Each row below holds a small network's activations on one input, seen along a few directions.
In each table, some parts of the input vary, and every possible input appears once, in random order.
Descriptions start from the smaller parts, as in this example, which fits no table here: one of 8 places around a ring, together with either a single point or one of 11 places along a line or (one of 2 separate values, together with one of 6 places along a line).
Shared parts are said once, and a part with two or three values counts as separate values.
In the rows, zero is written as 128.

Other details of the inputs vary at random and push rows far along three fixed directions, the same in every table; ignore that.

A family of inputs:
r1: [143 126 155 113 104 133 142 150 115 107 130 101 137]
r2: [128 111 131  69 238 121  78 141 204  95 100 156 138]
r3: [ 56 164  74 136 189 114 160 119 150 122 118 179 148]
r4: [165 121 157 133  91 103 112 145 124 126 125 140 121]
r5: [ 98 149 152 127 160 160 140 116 119 180 110 153 168]
r6: [ 98 124  77 120 120 124 138 116 155  60 111 136 109]
r7: [111 175 165 125 165 142 155 141 119 172 111 144 162]
r8: [120 146 141 147 166 126 125 129 138 190 143 172 169]
r9: [125 153  86 120 130  94 112 124 127  86  91 133  72]
r10: [ 96 130  81 121 129 134 123 106 142  64 109 123  99]
r11: [153 102 130 113 110 131 105 131 106 141 139 117 120]
r12: [149  99 130 115 116 130 106 138 113 145 147 109 115]
r13: [128 171  94 221  83 134 154  91  84 183 135 116 104]
r14: [135 112 157 112  97 118 136 145  99 110 117 122 133]
r15: [124 141 141 145 182 130 128 130 123 195 133 160 159]
r16: [161 115 139 113 112 141 115 119 127 136 137  94 124]
r17: [156 103 142 139 107 124 106 133 148 135 156 112 128]
r18: [110 151  90 118 126 106 153 140 154  53 112 127 104]
r19: [100 138  90 122 141 136 125 100 152  75 118 109  76]
r20: [158 100 139 134 100 124 103 132 129 132 152 137 126]
r21: [125  95 142 119 110 139 128 134 123 120 148  94 140]
r22: [ 64 211  52 207 104 101 173  89  84 123 101 135  53]
r23: [135 105 147 114 106 148 135 121 124 113 142  96 142]
r24: [129  87 134 114  95 129 142 141 115 112 147 131 147]
r25: [128  92 146 114 108 144 118 132 104 129 142 119 116]
r26: [137 107 152 112  86 108 151 153 111 107 119 134 142]
r27: [166 113 147 134 102 132 113 120 149 127 150 114 130]
r28: [123 158 137 125 162 147 127 115 121 191 108 151 171]
r29: [142 161  92 139 145 106 119 131 151  77 108 121  73]
r30: [123  89 138 116 110 137 127 140 110 121 152 110 133]
r31: [137 148 135  46 223 119  92 155 188  85  81 155 138]
r32: [128  92 139 113 105 139 126 132 103 116 145 118 138]
r33: [167 116 156 132 107 108 115 146 110 132 114 129 111]
r34: [102 129  81 119 128 121 146 111 163  59 123 122 109]
r35: [169 109 147 132 119 137 116 121 135 133 139 103 121]
r36: [161  97 139 133 117 128 106 132 114 138 141 125 116]
r37: [124  89 145 116 114 143 119 139 111 134 149 111 112]
r38: [ 92 139 139 133 157 133 164 133 137 170 135 149 195]
r39: [117 153 136 129 175 135 128 123 129 197 127 135 170]
r40: [ 92 145 151 131 173 148 141 124 127 187 129 137 166]
r41: [175 135 155 133  99 118 120 150 140 120 140 119 126]
r42: [124 176  93 223  66 129 152  89  98 178 146 127 114]
Description of these inputs: one of 6 places along a line, together with either one of 2 separate values or one of 5 places around a ring.
Question: Changing only the place on the line of 6 turns r41 into r7. The same change can be made to r42. Which row results?
Answer: r5
Question: Changing only the place on the line of 6 turns r17 into r2. The same change can be made to r20. Which row results?
Answer: r36
Question: A walk changes only the place on the ring of 5. It starts at r16 and steps to r28. List the rest of the walk in order.
Answer: r11, r12, r39
Question: Change only the place on the line of 6 in r33. List by row number the other rows that result.
Answer: r4, r9, r14, r22, r26
